These are the activations of a small network on made-up records, seen along a few directions, one row for each record.
After each row come some of the record's fields: Fepo, Leger, Bele, Duv, Gerad.
A field that a record lacks is written none.
The largest differences between rows may come from other fields.
(in the rows, 500 means zero)
Random noise pushes rows far along 21 fixed directions. That doesn't count. These rows show it; they differ only by the noise:
[530 453 632 479 371 479 347 671 440 248 630 629 684 362 410 214 671 252
 705 584 594 352 432 421 415 456 354 578 402 604 376 415 595 279 517]
[761 600 709 221 501 460 459 360 562 358 470 409 500 501 434 341 685 448
 504 712 412 349 419 615 324 646 415 375 407 568 618 535 409 590 345]
[394 308 259 537 592 534 559 471 663 498 395 533 629 565 630 283 380 375
 549 309 533 373 565 516 538 578 612 426 806 489 479 376 632 538 364]
[402 428 906 486 429 550 392 488 537 393 611 443 485 692 565 281 698 323
 357 694 641 577 690 724 358 543 673 421 546 570 604  90 750 499 507]
[568 506 736 369 623 267 485 435 293 612 361 455 576 530 361 444 664 306
 215 541 401 499 283 373 377 465 187 520 434 579 683 554 531 508 416]
[465 440 447 787 525 457 539 385 492 848 253 388 335 640 538 410 701 480
 555 637 469 547 833 504 483 463 751 690 664 343 216 526 821 224 307]
[220 490 250 639 732 425 336 392 463 558 686 510 691 541 449 445 424 486
 646 561 477 411 358 189 596 342 308 465 639 536 247 745 344 607 461]
[438 540 283 490 583 542 501 472 516 460 243 430 406 510 538 473 384 418
 505 207 523 507 460 393 619 546 460 596 529 466 575 447 744 625 292]
[809 356 272 475 482 672 690 523 451 647 444 577 577 236 474 284 378 458
 701 334 304 231 507 442 363 542 525 450 783 515 571 596 470 237 465]
[549 619 321 413 727 551 440 452 201 603 431 220 555 382 377 498 480 556
 768 381 455 515 363 178 358 319 483 562 762 539 804 484 526 509 415]
[745 236 462 264 573 270 433 464 391 379 405 332 734 344 317 257 321 426
 505 375 707 803 358 616 513 238 354 724 546 691 456 323 641 381 689]
[577 674 416 413 576 670 563 400 338 369 626 652 421 422 414 599 381 471
 443 610 407 478 481 518 516 618 324 689 324 617 411 525 588 527 593]
[894 328 528 489 480 500 692 482 461 457 688 539 549 410 438 567 336 507
 419 536 589 542 506 709 296 514 539 476 662 662 325 576 257 616 710]
[548 591 512 628 496 543 328 547 515 354 337 471 507 273 379 509 565 446
 654 257 466 579 703 698 683 458 574 577 509 664 148 594 614 394 421]
[574 678 518 534 256 499 541 464 513 641 533 511 614 595 468 407 507 284
 588 449 559 339 599 574 346 498 389 401 501 615 564 507 553 638 438]
[547 232 257 887 638 481 643 610 544 524 715 753 665 535 558 276 838 254
 352 310 441 296 431 686 609 693 379 714 386 460 407 669 184 672 335]
[326 514 531 455 555 566 732 621 636 446 677 726 817 561 659 542 450 482
 419 603 349 566 596 757 499 487 654 131 911 541 470 430 377 512 722]
[330 466 478 415 559 135 464 497 708 352 257 481 499 428 473 597 625 560
 396 585 400 474 562 417 440 655 491 265 719 452 354 452 633 457 476]
[594 130 376 461 439 403 424 397 575 568 537 303 581 520 384 423 429 569
 623 270 700 461 374 706 506 316 690 183 464 295 546 417 448 248 298]
[608 606 526 638 310 484 551 428 515 631 438 426 593 616 520 498 373 266
 476 404 788 374 563 249 382 315 405 343 747 820 288 488 837 784 567]
[721 700 599 455 355 669 396 655 460 441 535 477 439 408 412 590 360 405
 521 566 587 464 424 243 405 418 358 382 514 806 498 444 667 677 646]
[576 443 408 482 531 560 352 767 659 569 269 600 774 628 551 693 589 370
 611 481 677 332 419 626 560 360 850 481 382 707 380 235 529 187 492]
[541 723 707 404 603 595 564 593 427 363 425 586 326 461 522 769 509 498
 416 658 305 414 437 315 322 692 499 343 644 511 499 655 397 625 420]

[477 453 632 519 222 400 533 617 572 668 593 474 277 392 484 375 589 684
 351 572 310 788 542 637 528 425 389 466 287 234 778 478 452 327 689]	<Fepo:d3 Leger:u5 Bele:v1 Duv:m1 Gerad:g2>
[344 655 635 408 560 483 279 591 795 212 480 605 229 326 556 649 531 730
 406 740 189 507 661 556 538 892 543 485 434 569 411 525 224 667 624]	<Fepo:d1 Leger:u2 Bele:v1 Duv:m1 Gerad:g2>
[820 312 486 701 505 637 582 490 482 690 481 433 345 485 541 367 720 464
 485 484 530 376 611 562 354 577 686 683 536 528 512 469 509 454 418]	<Fepo:d3 Leger:u5 Bele:v1 Duv:m1 Gerad:g2>
[690 623 571 439 438 534 329 577 615 569 455 530 546 564 411 495 418 382
 528 780 501 417 581 471 431 619 420 487 489 765 372 516 471 644 510]	<Fepo:d1 Leger:u2 Bele:v1 Duv:m1 Gerad:g2>
[379 722 623 639 235 530 300 498 603 835 519 407 521 802 497 514 507 421
 679 603 615 483 586 520 538 279 544 320 312 451 431 641 436 534 321]	<Fepo:d1 Leger:u4 Bele:v1 Duv:m1 Gerad:g2>
[323 434 515 498 157 327 352 534 682 621 477 429 490 631 575 215 375 452
 863 803 681 339 659 160 196 471 535 464 676 369 460 374 624 349 519]	<Fepo:d1 Leger:u2 Bele:v1 Duv:m2 Gerad:g1>
[413 384 628 572 372 576 257 280 598 441 681 321 547 460 593  59 547 396
 760 181 691 235 629 562 320 439 616 591 525 683 675 329 311 648 495]	<Fepo:d1 Leger:u4 Bele:v2 Duv:m2 Gerad:g1>
[407 286  51 624 761 576 310 469 478 724 687 476 529 411 443 543 337 660
 628 403 416 313 356 290 521 449 501 646 485 554 596 534 134 472 602]	<Fepo:d3 Leger:u1 Bele:v2 Duv:m2 Gerad:g1>
[293 398 511 471 458 135 631 410 495 592 384 540 563 708 610 628 417 368
 393 310 726 420 364 413 241 419 423 646 468 431 531 541 302 588 542]	<Fepo:d3 Leger:u5 Bele:v2 Duv:m2 Gerad:g2>
[632 415 332 363 444 461 592 284 717 539 527 356 468 523 659 371 455 666
 565 518 603 352 415 465 389 467 579 487 525 506 650 367 469 587 612]	<Fepo:d2 Leger:u3 Bele:v2 Duv:m2 Gerad:g2>
[427 303 214 750 491 175 617 737 455 505 484 604 555 372 387 611 618 517
 654 599 499 494 669 339 359 651 530 577 792 298 192 598 487 316 498]	<Fepo:d1 Leger:u2 Bele:v1 Duv:m1 Gerad:g2>
[503 631 617 421 532 529 582 152 605 779 362 465 295 800 723 496 364 523
 255 627 487 531 477 538 492 473 461 717 323 512 499 599 444 713 506]	<Fepo:d3 Leger:u5 Bele:v1 Duv:m1 Gerad:g2>
[366 617 518 657 529 537 448 556 412 543 509 539 588 392 438 534 528 428
 463 441 436 631 723 501 616 395 452 544 641 739 357 444 742 474 713]	<Fepo:d2 Leger:u3 Bele:v2 Duv:m2 Gerad:g1>
[498 268 603 618 491 410 458 474 445 591 710 674 588 526 496 418 447 396
 500 657 532 298 534 483 265 582 501 571 575 540 312 575 219 390 571]	<Fepo:d3 Leger:u5 Bele:v1 Duv:m2 Gerad:g1>
[438 471 349 539 445 443 455 297 578 330 634 413 343 407 494 495 525 651
 597 404 603 397 527 474 454 573 483 552 391 456 469 470 459 584 536]	<Fepo:d2 Leger:u6 Bele:v1 Duv:m1 Gerad:g2>
[515 433 506 348 410 303 624 408 582 555 365 470 559 796 651 458 194 377
 415 570 807 598 346 344 369 363 380 597 574 508 412 492 593 721 559]	<Fepo:d3 Leger:u5 Bele:v1 Duv:m1 Gerad:g2>
[549 544 346 324 479 586 542 468 497 358 504 476 362 531 506 545 421 553
 653 537 512 419 550 618 335 766 618 580 437 331 716 337 473 521 351]	<Fepo:d3 Leger:u1 Bele:v1 Duv:m1 Gerad:g2>
[856 608 568 276 586 372 557 653 352 437 309 505 587 558 284 770 590 381
 330 690 500 639 471 731 366 745 462 569 419 615 631 327 598 557 403]	<Fepo:d1 Leger:u4 Bele:v1 Duv:m2 Gerad:g1>
[662 410 599 568 384 477 493 660 522 444 574 560 345 409 442 804 623 610
 346 274 528 453 293 679 518 531 560 402  70 416 611 598 106 493 489]	<Fepo:d1 Leger:u4 Bele:v1 Duv:m2 Gerad:g1>
[517 602 462 262 642 533 642 602 468 796  60 761 587 619 624 592 382 344
 366 596 224 328 339 350 463 575 426 690 444 504 649 549 525 204 415]	<Fepo:d3 Leger:u5 Bele:v1 Duv:m1 Gerad:g2>
[392 691 459 329 603 654 512 520 465 436 519 761 587 478 516 632 435 457
 369 544 291 353 302 452 697 541 306 454 222 586 546 578 491 392 560]	<Fepo:d2 Leger:u3 Bele:v2 Duv:m2 Gerad:g2>
[426 706 764 586 240 605 645 395 329 521 726 601 639 492 562 270 633 256
 529 358 507 365 549 518 429 368 294 451 477 568 597 584 570 579 545]	<Fepo:d1 Leger:u2 Bele:v1 Duv:m2 Gerad:g1>
[601 658 507 414 667 539 700 188 553 429 317 485 540 592 561 486 652 427
 296 478 399 352 601 650 590 640 461 407 590 670 385 610 702 723 369]	<Fepo:d3 Leger:u1 Bele:v2 Duv:m2 Gerad:g1>
[353 380 589 330 711 312 503 409 793 502 192 500 474 730 796 842 481 634
 157 502 624 411 234 369 539 407 720 386 452 586 430 403 369 557 617]	<Fepo:d2 Leger:u3 Bele:v1 Duv:m1 Gerad:g2>
[624 493 481 533 507 681 619 636 538 599 368 653 496 590 541 735 477 497
 339 617 500 467 560 544 638 494 698 406 472 576 363 414 742 317 550]	<Fepo:d3 Leger:u1 Bele:v1 Duv:m2 Gerad:g1>
[559 545 406 461 454 665 377 270 757 854 529 408 523 620 614 199 432 596
 611 704 349 407 657 659 557 478 596 524 484 591 593 452 406 512 546]	<Fepo:d1 Leger:u2 Bele:v1 Duv:m2 Gerad:g1>
[556 464 642 379 480 632 510 559 188 510 612 423 339 406 340 674 269 613
 545 422 469 687 459 573 355 460 584 418 501 307 801 472 388 312 462]	<Fepo:d3 Leger:u5 Bele:v1 Duv:m1 Gerad:g2>
[308 525 660 532 404 523 521 485 666 486 485 513 427 711 806 463 361 515
 496 606 687 626 475 390 485 279 625 580 553 467 312 475 533 581 662]	<Fepo:d3 Leger:u5 Bele:v2 Duv:m2 Gerad:g1>
[370 299 566 585 680 553 555 424 526 489 612 513 413 653 642 457 759 561
 171 533 475 470 358 515 637 557 576 427 363 307 678 358 541 508 413]	<Fepo:d3 Leger:u1 Bele:v1 Duv:m2 Gerad:g1>
[590 398 402 360 494 696 633 535 519 521 405 681 374 286 651 592 242 594
 484 265 348 294 368 435 416 587 602 615 460 482 714 431 327 265 654]	<Fepo:d2 Leger:u3 Bele:v1 Duv:m2 Gerad:g1>
[296 372 327 869 689 513 369 570 395 414 705 520 494 407 415 402 606 384
 547 332 464 430 522 270 584 617 346 540 678 471 373 672 398 763 312]	<Fepo:d1 Leger:u2 Bele:v1 Duv:m2 Gerad:g1>
[480 488 666 481 362 516 521 620 426 581 391 670 369 508 445 558 282 385
 363 484 422 552 458 465 534 538 351 488 373 372 453 628 542 354 422]	<Fepo:d3 Leger:u1 Bele:v1 Duv:m2 Gerad:g1>
[608 609 393 481 498 680 645 277 369 686 428 516 414 402 514 672 395 553
 510 251 440 290 558 555 408 494 594 598 441 601 597 513 496 388 542]	<Fepo:d3 Leger:u5 Bele:v1 Duv:m1 Gerad:g2>
[578 391 258 444 491 546 549 184 783 465 480 436 297 453 639 211 365 705
 623 523 457 452 459 491 664 468 466 643 361 348 271 753 436 529 473]	<Fepo:d3 Leger:u5 Bele:v2 Duv:m2 Gerad:g1>
[443 545 451 509 563 590 352 432 599 528 462 540 364 527 447 586 345 481
 298 502 403 459 486 454 644 598 359 378 392 604 433 502 651 614 447]	<Fepo:d3 Leger:u5 Bele:v2 Duv:m2 Gerad:g1>
[511 622 437 535 571 484 390 767 353 316 538 423 628 448 298 657 694 445
 527 430 555 769 454 635 655 501 458 468 448 508 629 331 649 585 388]	<Fepo:d2 Leger:u6 Bele:v1 Duv:m1 Gerad:g2>
[435 516 641 459 510 453 360 339 328 471 732 477 576 468 283 577 483 536
 628 624 465 466 612 720 327 574 520 409 497 498 428 539 312 395 447]	<Fepo:d3 Leger:u1 Bele:v1 Duv:m2 Gerad:g1>

Here are new rows. What are their fields?
[547 610 575 561 442 613 502 550 581 595 535 332 501 459 534 499 489 608
 598 427 433 718 738 750 501 402 711 337 763 549 591 490 393 611 595]	<Fepo:d2 Leger:u3 Bele:v2 Duv:m2 Gerad:g2>
[453 627 477 752 281 567 629 801 471 641 597 558 329 441 558 535 540 553
 599 528 393 664 551 298 484 405 450 536 584 288 528 703 437 538 588]	<Fepo:d3 Leger:u1 Bele:v2 Duv:m2 Gerad:g2>
[674 435 477 407 497 693 588 504 626 429 202 472 240 554 609 566 451 528
 485 319 508 423 392 571 646 586 687 429 304 283 519 622 545 422 142]	<Fepo:d2 Leger:u3 Bele:v1 Duv:m1 Gerad:g2>
[242 563 328 752 729 596 552 498 391 516 590 575 541 700 585 700 656 457
 396 424 550 523 532 528 654 546 612 640 471 474 508 450 518 680 411]	<Fepo:d3 Leger:u5 Bele:v1 Duv:m2 Gerad:g1>
[567 505 374 566 436 523 379 596 500 289 704 401 516 437 422 250 698 458
 779 676 648 446 585 365 398 575 454 623 533 525 505 367 607 625 483]	<Fepo:d3 Leger:u1 Bele:v1 Duv:m1 Gerad:g2>
[625 384 282 506 441 243 588 568 730 505 285 585 438 400 511 338 639 489
 375 578 383 424 599 530 502 759 353 718 436 508 448 469 580 482 568]	<Fepo:d3 Leger:u1 Bele:v2 Duv:m2 Gerad:g2>
[637 478 422 514 543 558 611 428 506 692 445 634 414 598 546 521 571 457
 315 734 378 261 511 426 401 699 476 674 375 547 517 475 551 431 528]	<Fepo:d3 Leger:u1 Bele:v2 Duv:m2 Gerad:g1>
[231 531 545 379 661 546 377 365 474 355 613 626 427 525 530 615 168 570
 516 573 404 479 479 461 470 638 492 531 535 466 363 602 242 530 519]	<Fepo:d1 Leger:u4 Bele:v2 Duv:m2 Gerad:g2>
[424 160 483 633 575 570 314 567 633 508 504 568 437 501 546 285 499 436
 480 559 550 405 575 446 548 537 652 596 543 515 336 329 623 255 483]	<Fepo:d3 Leger:u5 Bele:v2 Duv:m2 Gerad:g2>
[528 366 451 364 581 380 284 414 656 208 431 366 380 469 441 411 670 637
 611 600 577 456 413 554 595 658 578 532 244 341 399 466 474 435 272]	<Fepo:d1 Leger:u2 Bele:v1 Duv:m1 Gerad:g2>
[621 292 706 668 494 319 707 430 287 345 660 539 438 398 350 553 688 408
 224 473 592 471 501 455 360 561 371 335 617 440 290 635 629 521 474]	<Fepo:d3 Leger:u5 Bele:v2 Duv:m2 Gerad:g1>
[617 532 595 752 411 701 228 507 376 659 649 371 396 396 377 657 466 583
 767 432 616 514 715 612 432 305 800 639 433 693 280 515 340 339 596]	<Fepo:d1 Leger:u4 Bele:v2 Duv:m2 Gerad:g1>
[496 788 534 508 350 464 361 634 520 332 525 338 416 274 437 601 655 648
 574 478 555 755 597 453 532 369 453 601 432 691 623 282 685 658 825]	<Fepo:d3 Leger:u5 Bele:v1 Duv:m2 Gerad:g1>
[364 802 737 551 509 549 518 424 508 467 573 405 459 487 643 433 725 567
 458 579 368 630 502 366 549 308 402 448 569 562 499 640 501 716 642]	<Fepo:d1 Leger:u4 Bele:v2 Duv:m2 Gerad:g1>
[739 461 498 249 568 816 417 444 606 389 418 545 306 400 501 425 204 594
 318 582 409 633 460 663 727 570 491 655 248 673 509 335 661 418 645]	<Fepo:d2 Leger:u6 Bele:v1 Duv:m1 Gerad:g2>
[714 538 490 421 622 609 555 169 380 594 407 472 320 417 512 460 691 499
 457 524 404 152 495 456 295 626 509 819 293 630 556 467 572 340 462]	<Fepo:d3 Leger:u5 Bele:v2 Duv:m2 Gerad:g2>
[330 565 687 674 278 613 393 525 425 853 681 653 489 447 539 434 544 419
 464 271 329 406 578 698 449 381 449 671 173 557 745 501 166 298 668]	<Fepo:d1 Leger:u4 Bele:v1 Duv:m1 Gerad:g2>
[648 507 344 662 436 518 729 471 248 505 602 463 523 451 398 767 272 504
 473 267 713 771 598 660 529 361 522 615 588 530 306 530 654 582 642]	<Fepo:d2 Leger:u3 Bele:v2 Duv:m2 Gerad:g1>
